These are the activations of a small network on made-up records, seen along a few directions, one row for each record.
After each row come some of the record's fields: M, T, B, U.
A field that a record lacks is left out.
The largest differences between rows may come from other fields.
In the rows, 500 means zero.
Random noise pushes rows far along 2 fixed directions. That doesn't count. These rows show it; they differ only by the noise:
[425 454 643 437 690 519 594 498 478 268 426 395 410 408 528 357 599]
[571 546 447 465 464 105 515 581 494 365 315 380 731 292 665 545 364]
[477 486 573 447 608 372 566 527 487 306 388 390 523 366 576 425 513]
[549 518 453 475 446 134 512 565 561 425 348 399 680 294 639 553 346]

[509 505 448 568 369 306 497 520 612 606 439 491 538 406 571 639 315]
{M: m1, T: t2, B: b2}
[569 564 529 470 560 576 575 499 331 353 365 451 451 600 553 578 587]
{M: m1, T: t1, B: b2}
[357 422 603 537 633 701 529 465 492 467 634 502 351 521 424 311 602]
{M: m2, T: t2, B: b1, U: u1}
[513 467 591 396 571 442 589 504 533 286 313 416 448 444 572 440 569]
{M: m2, T: t1, B: b1}
[257 315 673 576 587 546 596 439 794 544 583 454 212 331 482 357 416]
{M: m1, T: t2, B: b1}
[418 469 550 551 557 467 562 480 545 480 522 453 438 431 539 466 451]
{M: m2, T: t1, B: b1, U: u1}
[532 539 489 485 518 423 545 529 436 429 423 437 561 466 553 555 473]
{M: m3, T: t2, B: b2, U: u2}
[528 500 472 476 430 349 331 550 489 469 490 576 706 405 468 363 528]
{M: m2, T: t2, B: b1, U: u2}
[440 513 466 573 501 426 496 519 495 555 551 510 566 454 543 464 394]
{M: m2, T: t1, B: b2, U: u1}
[502 389 548 407 432 356 469 483 738 514 509 493 495 340 449 434 476]
{M: m4, T: t2, B: b1, U: u1}
[414 599 551 601 726 546 582 517 168 269 543 415 560 525 608 368 555]
{M: m1, T: t1, B: b1, U: u1}
[432 446 603 428 628 494 611 495 594 366 451 412 384 412 534 435 515]
{M: m3, T: t2, B: b2, U: u2}
[487 457 606 411 612 564 641 446 573 389 442 401 325 476 507 542 569]
{M: m4, T: t1, B: b1, U: u2}
[407 477 598 493 650 622 514 483 417 395 578 507 450 494 447 328 604]
{M: m3, T: t1, B: b2, U: u1}
[411 443 549 520 557 673 492 467 559 574 647 550 379 536 396 424 539]
{M: m3, T: t2, B: b2, U: u1}
[405 529 442 623 550 551 455 520 395 585 655 524 574 532 501 410 459]
{M: m2, T: t2, B: b1, U: u1}
[504 499 571 456 573 521 492 518 367 317 454 488 527 498 502 352 609]
{M: m1, T: t2, B: b2, U: u1}
[478 434 573 464 510 553 521 475 635 512 500 504 358 458 429 524 519]
{M: m3, T: t2, B: b2}
[451 592 406 629 507 457 427 548 348 576 572 548 649 517 546 502 407]
{M: m1, T: t2, B: b2, U: u2}
[546 586 463 519 545 334 506 553 286 325 419 425 707 453 616 452 504]
{M: m2, T: t1, B: b1, U: u1}
[546 523 407 568 348 358 516 509 588 662 460 494 541 461 559 688 319]
{M: m2, T: t1, B: b2, U: u2}
[305 468 439 717 474 544 449 486 613 810 758 587 454 490 474 485 296]
{M: m1, T: t2, B: b1, U: u1}
[625 532 245 551 184 185 320 550 710 849 567 601 752 454 505 706 226]
{M: m3, T: t2, B: b1, U: u1}
[584 555 429 488 453 433 431 535 416 489 513 521 653 514 493 509 510]
{M: m3, T: t2, B: b2, U: u1}
[453 586 571 542 752 618 676 505 161 205 454 336 465 597 640 441 614]
{M: m1, T: t2, B: b1, U: u1}
[466 545 386 597 446 463 333 551 417 648 648 625 695 497 450 415 430]
{M: m2, T: t2, B: b2, U: u1}
[412 433 573 514 566 507 574 470 590 476 565 442 403 439 503 446 481]
{M: m3, T: t2, B: b1, U: u1}
[522 508 443 489 450 569 397 506 529 621 593 602 537 576 403 503 513]
{M: m3, T: t2, B: b2, U: u1}
[480 415 591 415 546 545 570 461 663 472 462 443 338 440 451 521 549]
{M: m4, T: t2, B: b1}
[500 550 597 489 645 641 581 489 290 295 410 458 415 576 530 471 641]
{M: m1, T: t1, B: b2}
[497 494 501 482 483 371 531 489 588 524 513 472 532 390 523 544 414]
{M: m4, T: t1, B: b2, U: u1}
[474 368 552 391 449 366 458 491 743 491 486 517 498 360 462 324 493]
{M: m3, T: t1, B: b1, U: u1}
[488 533 549 470 632 910 378 490 221 421 631 647 470 751 331 272 810]
{M: m1, T: t2, B: b2, U: u1}
[626 597 421 491 431 247 532 563 363 363 281 394 685 468 677 637 430]
{M: m1, T: t2, B: b1}
[524 581 445 514 558 540 486 514 353 484 515 510 578 569 512 528 540]
{M: m3, T: t1, B: b1, U: u2}
[505 583 476 560 567 493 537 539 227 357 471 428 630 551 605 447 535]
{M: m1, T: t2, B: b1, U: u1}
[469 434 565 488 532 731 596 435 581 536 522 471 254 614 447 553 578]
{M: m2, T: t2, B: b1, U: u2}
[251 429 583 648 645 797 493 447 538 640 744 581 280 561 397 340 523]
{M: m1, T: t2, B: b1, U: u2}
[507 521 455 506 453 399 330 542 415 492 527 603 721 440 471 332 530]
{M: m2, T: t1, B: b1, U: u1}
[479 504 465 518 470 398 372 533 501 541 594 584 679 424 467 354 470]
{M: m3, T: t1, B: b2, U: u1}
[387 397 609 501 569 615 552 438 670 539 564 499 292 457 431 435 529]
{M: m3, T: t1, B: b1, U: u2}
[548 481 400 550 295 172 491 522 719 664 405 471 581 340 595 690 249]
{M: m2, T: t1, B: b1}
[484 391 520 510 381 595 499 426 821 738 557 576 242 519 388 626 438]
{M: m2, T: t1, B: b1}
[428 531 596 522 673 604 471 509 258 282 527 515 541 519 495 249 673]
{M: m1, T: t1, B: b1, U: u1}
[335 408 719 516 711 887 640 407 507 415 549 491 104 593 412 398 669]
{M: m1, T: t1, B: b2}

Which values does each new row have?
[619 557 437 453 431 288 532 549 476 437 325 418 625 441 595 661 425]
{M: m3, T: t2, B: b2}
[591 520 526 436 505 623 532 478 463 453 423 512 387 604 455 603 601]
{M: m2, T: t1, B: b2}
[539 516 437 504 415 125 573 521 629 520 423 376 633 284 649 646 267]
{M: m4, T: t1, B: b1, U: u1}
[417 577 418 673 539 366 564 532 389 546 559 421 600 466 656 561 308]
{M: m1, T: t2, B: b1, U: u1}
[356 520 568 619 672 602 615 493 344 405 558 413 433 523 580 420 494]
{M: m1, T: t2, B: b1, U: u1}
[339 386 687 445 689 747 656 414 650 467 562 459 180 475 422 421 592]
{M: m4, T: t1, B: b2, U: u2}
[543 474 624 354 636 681 590 456 430 291 466 440 372 561 440 434 721]
{M: m4, T: t2, B: b2, U: u1}
[490 471 501 535 437 495 526 488 604 585 468 498 396 500 509 605 422]
{M: m1, T: t2, B: b2}
[432 470 578 537 554 606 581 466 515 487 473 482 327 516 505 519 507]
{M: m1, T: t1, B: b2}
[613 598 325 525 368 398 401 538 445 654 520 573 692 559 508 646 407]
{M: m3, T: t1, B: b2, U: u1}
[516 583 474 474 600 592 512 513 344 456 512 487 547 568 493 541 567]
{M: m4, T: t2, B: b2, U: u2}
[455 432 509 463 493 626 374 490 608 580 578 620 460 555 378 353 587]
{M: m2, T: t2, B: b1, U: u2}
[464 551 574 517 676 675 564 497 228 306 514 460 491 582 511 378 657]
{M: m2, T: t1, B: b2, U: u1}
[496 517 537 468 587 771 467 468 429 507 578 590 398 644 370 472 662]
{M: m3, T: t1, B: b2, U: u2}
[546 484 400 526 342 503 473 486 656 742 577 550 474 550 452 662 387]
{M: m3, T: t2, B: b2, U: u1}
[584 573 446 502 489 537 544 507 347 469 450 473 537 607 544 602 529]
{M: m2, T: t1, B: b2, U: u1}
[437 407 589 501 520 620 573 439 672 555 505 492 257 502 449 533 514]
{M: m2, T: t1, B: b1}
[643 637 419 482 494 459 505 553 216 356 368 452 666 616 601 589 552]
{M: m1, T: t2, B: b2, U: u1}
[509 475 521 499 473 630 532 469 562 563 477 519 331 593 463 604 515]
{M: m1, T: t2, B: b2}
[479 540 566 500 653 422 626 503 346 262 428 365 520 447 624 452 530]
{M: m2, T: t1, B: b1, U: u1}
[452 556 391 632 470 556 409 514 447 717 672 608 563 567 456 518 404]
{M: m2, T: t1, B: b2, U: u1}
[610 615 486 439 599 558 529 527 199 289 422 459 621 610 536 483 656]
{M: m3, T: t1, B: b2, U: u1}
